Each row below holds a small network's activations on one input, seen along a few directions.
Each table varies a few parts of the input and shows all the possible inputs, shuffled.
Descriptions start from the smaller parts, as in this example, which fits no table here: line(4) and (point or (values(2) and ring(5)) or line(11)).
Shared parts are said once, and a part with two or three values counts as separate values.

Other details of the inputs shift rows strongly along three fixed directions, in all tables alike. That doesn't count.

Table:
R1: [ 4.09  0.78  2.00  1.77 -6.60  6.12  0.81 -0.96  1.25 -2.09 -0.35]
R2: [-0.94 -0.63 -1.72 -2.09  3.75 -1.09  1.62  1.46 -2.68  0.84 -0.14]
R3: [-1.45  3.93 -0.08  1.95  0.68 -1.02 -1.44  0.45  0.76  2.56  1.37]
R4: [-0.93 -0.99  1.86  0.21 -3.28  1.29 -1.62 -2.46  4.15 -0.51 -0.44]
R5: [-0.69  3.98 -1.77  3.80 -0.21  0.55  0.88  0.17  1.66  0.33 -2.74]
R6: [ 0.16  1.12  2.76  4.41 -2.17  3.24 -3.92 -1.16  1.73 -0.92  0.46]
R7: [-0.94  2.94  2.07  1.25 -0.48 -1.32 -4.17  1.41  3.03  0.33  1.21]
R8: [-0.14 -5.70 -0.25 -2.84  0.00  0.73  2.23 -1.06 -1.71  0.10  1.19]
R9: [ 1.29 -6.45  0.83 -4.76 -2.13  0.54  1.15 -2.35 -0.70 -2.33  1.10]
R10: [ 2.77 -0.84 -0.41  0.02 -2.39  1.26  4.24 -1.71 -0.48  0.42 -0.90]
R11: [-0.24 -7.52  1.80 -4.08  1.64 -1.68  0.75 -1.22 -2.40 -0.58  1.94]
R12: [ 2.13 -5.92  0.18 -4.37 -4.38  1.91  2.93 -1.74 -0.62 -1.04  0.87]
R13: [-0.75 -0.01  0.15 -2.68  1.33 -1.92 -1.26  2.10 -0.97  0.43  0.75]
R14: [-1.09 -1.34 -1.51 -1.14  5.21 -4.20 -1.45  1.45 -3.59  0.46  0.23]
R15: [ 3.05 -0.78 -1.88  0.93 -0.09  4.41  1.98  0.23 -3.08 -1.16  0.46]
R16: [-1.97 -2.53  3.26  1.61 -0.84 -1.66 -3.28 -1.98  2.55 -0.41  0.23]
R17: [-1.44  2.06 -1.08  2.54 -0.49  0.65 -0.47 -0.89  1.37  0.52 -0.70]
R18: [ 5.55  2.33 -4.86 -0.01 -0.11  4.49  3.26  1.84 -5.36 -2.72 -0.30]
R19: [ 3.56  2.36 -5.04  0.25  0.69  0.61  5.58  1.10 -4.27  0.85 -0.38]
R20: [-1.07 -5.36 -0.95 -4.30  3.35 -2.56 -0.56 -0.39 -4.98 -0.87  2.79]
R21: [-2.14  3.88 -1.09  4.23 -0.18  0.10 -1.60 -0.29  1.71  0.13 -0.47]
R22: [ 2.59  4.18  0.00  3.61 -2.67  4.70  0.67 -0.09 -0.09  0.30 -0.34]
R23: [-1.35  1.32  2.33  0.08  2.07 -2.70 -3.53 -0.03  2.27 -0.69 -0.45]
R24: [ 3.85 -2.21 -3.49 -1.22 -5.48  4.37  6.06 -3.22  0.53 -2.40 -1.58]
R25: [-1.48  1.32  1.75 -0.67  3.22 -3.24 -1.66  1.13 -0.45  2.29  0.26]
R26: [-2.91 -2.84  3.20  1.07 -1.99  0.05 -3.04 -1.75  3.21  0.23 -0.06]
R27: [-0.22  3.54 -0.25  0.08  2.82 -2.99 -3.29  2.94  0.01  0.07  1.21]
R28: [ 0.89 -4.75  1.95 -3.33 -4.44  1.11 -0.02 -2.26  1.46 -0.91  1.81]
R29: [-1.53 -1.41  5.12 -1.58 -1.44 -1.39 -3.29 -0.79  3.45 -0.08  0.28]
R30: [-0.36  1.11 -1.77 -1.95  5.10 -3.61 -1.38  2.38 -2.58 -0.36 -0.58]
R31: [ 0.71  5.50 -4.46  2.00 -0.11  1.41  1.64  1.25  1.09 -0.14 -2.18]
R32: [-0.20  4.50 -0.76  3.30 -2.20  1.81  1.70 -0.39  2.17  2.23 -1.09]
R33: [-1.44  0.71 -0.62  1.20  1.56 -0.35 -0.17  0.67 -0.47  0.48  1.25]
R34: [-1.10  2.08 -0.63  2.55  2.76 -2.37 -0.84  0.85 -0.56 -0.15 -1.32]
R35: [ 0.07  1.23  1.98  1.79 -5.36  2.49 -0.06 -0.71  5.06  0.21 -1.61]
R36: [ 0.86  2.93 -4.19 -0.46  1.30  0.43  3.89  1.68 -2.94  2.13 -0.50]
R37: [-0.43 -1.85  2.27 -0.88 -0.61 -1.12 -2.57 -1.15  2.51 -1.44  0.13]
R38: [-2.20 -3.55  5.07  0.57 -0.28 -1.11 -1.76 -1.27  2.87 -0.11 -0.48]
R39: [ 0.73 -3.02 -0.22  0.02 -3.11  3.57  4.13 -1.97  1.54  0.14 -1.75]
R40: [-2.83 -4.89  1.68 -3.88  4.08 -3.11 -2.24  0.68 -3.25 -0.04  3.82]
R41: [ 0.58  0.29 -1.92 -1.95  1.72 -0.92  2.61  0.81 -3.06  1.71 -0.23]
R42: [-0.53  1.47 -2.45 -1.64  2.61 -1.43  0.06  1.59 -1.51 -0.38 -0.76]
R43: [-3.36  1.03  3.04  1.80  3.23 -2.47 -3.25  1.13  2.14  1.14 -0.73]
R44: [-0.92  4.72  1.70  3.50  0.70 -1.24 -0.56  0.62  2.17  1.81 -1.29]
R45: [ 1.76  3.29 -3.60 -0.70  3.21 -2.35  1.25  3.90 -2.93 -0.36  0.00]
Description of these inputs: ring(5) and (point or ring(8)).
Q: The inputs of R22 and R18 match in every part but the ring(5) part. If R3 is changed in the same way as R22 into R18, which row does it become?
A: R24
Q: The inputs of R19 and R7 match in every part but the ring(5) part. If R32 is changed in the same way as R19 into R7, which row does it become?
A: R12
Q: Which other rows does R25 become when the ring(5) part takes its other values? List them by row number.
A: R14, R29, R30, R43
Q: Which other rows agree with R33 in the ring(5) part? List them by row number.
A: R2, R8, R11, R15, R38, R39, R40, R43
Q: Which other rows does R5 become when the ring(8) part takes its other values? List them by row number.
A: R14, R16, R17, R20, R21, R26, R34
